A small network was shown many inputs. Here are its activations along a few directions, one row for each input.
Each table varies a few parts of the input and shows all the possible inputs, shuffled.
A made-up example of a description, with smaller parts first: one of 8 places around a ring, together with either a single point or one of 11 places around a ring or (one of 3 separate values, together with one of 4 places along a line).
Shared parts are said once, and a part with two or three values counts as separate values.

Other details of the inputs vary at random and push rows far along two fixed directions, the same in every table; ignore that.
To show where, the next rows are all for the same input, with only those details redrawn:
[ -1  25 -13   5  -5  22  -1  16  13  25 -19  12 -14]
[ 18  21  48 -28  21 -20 -22 -78 -19  22  55 -17  27]
[ 29  38  49 -25  12 -23 -32 -85 -16  37  49 -13  20]
[-68 -85 -28  -3  47  49  76  88   5 -82  -4 -12  20]
[-63 -83 -12 -11  52  38  69  63  -3 -80  13 -18  28]
[  2  50 -42  23 -31  39  -6  49  33  48 -62  31 -44]
[ -1  47 -43  24 -29  40  -3  52  32  44 -62  31 -43]
[  8  47 -19  11 -19  22 -13  13  19  45 -34  20 -28]

Rows:
x1: [  6 -10 -27 -15  10  46  38  60  37 -23 -20  -7 -26]
x2: [ 26  38 -33  22 -20 -23 -39  -7  -1  31  -8  22  -9]
x3: [-38  15 -23  54 -55  -2  -2  51   6  22 -95  42 -46]
x4: [ 67  60  17  -6 -15 -55 -75 -93 -18  58  48   2  14]
x5: [-63 -83 -12 -11  52  38  69  63  -3 -80  13 -18  28]
x6: [ -1  21 -13  31 -64   4 -14  29  19  34 -71  22 -42]
x7: [  4 -93   9 -37  59 -17  31  -9 -21 -95  90 -51  60]
x8: [ 25 -18  -6 -11  14 -23 -16 -22 -11 -18  48 -16  26]
x9: [-72 -72  -8  26  -6   4  46  67 -10 -58 -45   4   3]
x10: [  7  51   1   9 -13   4 -23 -19   3  50 -17  19 -15]
x11: [ 26  -6   3  -1 -40   7   9  23  26  -5 -36  -4 -36]
x12: [ 86   9  18 -39  12 -36 -31 -66   1  -6  73 -35  13]
x13: [ 23  37  -3  -8  -7  17  -9  -3  18  32  -7   3 -18]
x14: [ -6  31  33   0  17 -23 -17 -56 -28  24  19  11  13]
x15: [ 33   1  70 -24 -20 -48 -29 -88 -19  14  37 -30  16]
x16: [ -57 -110   62  -22   39  -35   41  -27  -47  -89   56  -42   64]
x17: [ 33  20  26  -7  17 -65 -47 -86 -40  10  65  -5  38]
x18: [-23  48 -53  42 -29  38   2  68  24  43 -84  48 -48]
Q: Describe the family of inputs behind these rows.
A: one of 3 separate values, together with one of 6 places along a line
Q: The inputs of x13 and x15 match in every part but the choice among 3 separate values. If x10 is changed in the same way as x13 into x15, which row does it become?
A: x16
Q: Change only the choice among 3 separate values in x3. List by row number the other rows that result.
A: x14, x17
Q: Change only the choice among 3 separate values in x11. List by row number the other rows that result.
A: x1, x12

Rows:
x19: [ 25  35  -1  -1 -19 -22 -25 -14  10  27  -7  11 -16]
x20: [-20 -25  -1   6 -14   4   4  14  -3  -8 -11  -5  10]
x21: [-20 -10   3   2  15  -3  20  14  -5 -21  -6   6  -2]
x22: [ 23  10 -16   4 -12   3 -11  -1   6   7  -3  -2  -4]
x23: [-11  24  -1  16 -21   7 -19  -7   0  37 -22  10  -2]
x24: [ 41  23  -7   4 -22  -8 -29 -25   5  22   3  -7 -10]
x25: [  9 -47  28 -26  24 -27  -7 -45 -18 -35  76 -40  46]
x26: [ 21  44 -24  18  -3  19  -5  11   7  25 -24  18 -27]
x27: [ -5   2  19   2   0 -13   0 -20 -11   2  -3   6  -2]
x28: [ 10  35  17  -8  14 -22 -22 -40  -7  26  20   4   2]
x29: [-25  -3 -29  25 -31  24   7  51  13  11 -50  16 -13]
x30: [-11 -54  17 -25  49  -5  27 -20 -26 -55  57 -30  49]
x31: [  3  28  17   7 -20 -12 -19 -28  -8  32  -9   8  -1]
x32: [ 19   9   6 -10  -1 -15 -24 -31  -2  17  34  -6  18]
x33: [-11 -14  -9  -4  10  -6  14  22   5 -20   0   4   1]
x34: [ 21  21   4  -8  -6 -18 -24 -23   0  19  14   5   2]
x35: [  9  29  -5  18 -30  -3 -13   2   7  29 -40  25 -31]
x36: [ 18 -27  41 -34  26 -37 -18 -71 -24 -17  85 -33  52]
x37: [ 29  44 -12   5  -9   4 -25 -22   1  41  -5   8  -9]
x38: [-10 -33  53 -29  41 -39  14 -53 -33 -40  58 -23  40]
x39: [-22 -47 -44   9  -2  19  26  75  18 -44 -23   0 -11]
x40: [ 13  32 -20   6 -15   0 -20   9  12  27 -16  19 -16]
x41: [ 53  40 -10  13 -28  -5 -29 -15  11  27 -14   5 -28]
x42: [  4  19  -2  -9 -10  31  10  20  26  20 -20   2 -20]
x43: [ 24  39   2  18 -54 -10 -43 -22   6  55 -26   7 -19]
x44: [-46 -25  -3  14  13  19  27  30  -8 -20 -16   2   8]
x45: [ 45  38  -6   7 -19  -5 -22 -16   7  23  -8   9 -19]
x46: [-29 -52 -20  10   2   8  40  66   7 -57 -26  -4 -12]
x47: [-27 -13 -25   6  16  13  24  46  10 -21 -17  12  -8]
x48: [-40 -48  14  -1  31   3  36  11 -17 -47   7  -5  16]
x49: [  5 -16  -9  -6 -10  29  19  36  27  -7 -21 -12 -19]
x50: [ 11  51   7   9 -10 -11 -20 -20   0  38 -20  21 -23]
x51: [ 11  20  16   7 -29 -16 -22 -26  -5  28  -9   3  -5]
x52: [-11 -53  48 -28  36 -37  21 -37 -31 -58  57 -31  39]
x53: [  5  17  22   3 -19 -17 -18 -31 -10  23   0   2   5]
x54: [  7 -14 -14   2  12  11  20  23   1 -27  -2   0   0]
x55: [ -5 -14 -29  10 -12   3  12  49  18 -17 -26   7 -21]
x56: [ -1   4  40 -11   0 -24 -23 -60 -23  19  32 -13  32]
x57: [ -9 -17  30 -31  28  19  22 -16   1 -16  32 -22  16]
x58: [-23 -45 -12 -10  28   9  20  21  -4 -37  31 -12  30]
x59: [ 18  21 -21  11  -3  13   5  20   7   5 -20  14 -17]
x60: [ -4  13 -38  15   4  31   8  34   8   8 -25  10 -13]
x61: [-35 -25 -39  21  -6  22  41  86  18 -35 -55  19 -25]
x62: [-30 -47 -28  -7   5  51  53  84  31 -41 -33  -8 -12]
x63: [-32  -8 -24  -2   8  60  40  65  29 -11 -34   2 -23]
x64: [ 29  21  -2  -2  -6  -5 -19 -25  -2  19   9  -1   3]
x65: [-57 -92   1 -21  72  11  54  31 -21 -89  50 -25  47]
x66: [ 19  39   6  -5  -5 -22 -24 -25   2  30   3  12  -8]
x67: [  3 -37  66 -30  27 -47  -2 -81 -39 -33  66 -31  41]
x68: [ 29  28   0  -5 -18 -19 -32 -23   5  27   7   7  -7]
x69: [-12  18   9  12 -11   0  -8 -10  -7  22 -16   8  -2]
x70: [ 33  41   0   3   2  -1 -16 -25  -4  25   2   8 -11]
x71: [ -2  -7 -18  21 -29   6   3  30  10   0 -46  11 -33]
x72: [  7  44  15  11 -11  -8 -23 -35  -6  41 -18  19 -20]
x73: [ 13  16   6  -8   9  -9 -24 -35  -6  24  36  -4  18]
x74: [ 14  30   4  -5   8  -7 -30 -38  -5  36  31  -2  12]
x75: [ -8 -17   2 -16   6  29  27  27  20 -13  -4  -9  -4]
x76: [-42  -4 -28  27 -11  34  12  50   8   8 -44  16  -9]
x77: [-15 -14 -13  -3  19   6   9  18  -1 -15   8   3   6]
x78: [ -9 -26  15   5 -13 -10   2  -4  -9 -15   3 -14   6]
Q: The inputs of x66 and x28 match in every part but one. If x42 is changed in the same way as x66 into x28, which row does it become?
A: x63
Q: Describe the family of inputs behind these rows.
A: one of 6 places along a line, together with either a single point or one of 9 places along a line
Q: Change only the place on the line of 6 in x65. List by row number the other rows that result.
A: x34, x39, x40, x68, x77
Q: Change only the place on the line of 9 in x54. List by row number the other rows that result.
A: x29, x32, x33, x34, x35, x53, x61, x64
Q: Change only the place on the line of 9 in x51. List by row number the other rows that result.
A: x19, x20, x22, x36, x45, x52, x67, x68
Q: Which other rows agree with x24 in the place on the line of 6? List them by row number.
A: x25, x39, x41, x43, x46, x49, x55, x71, x78
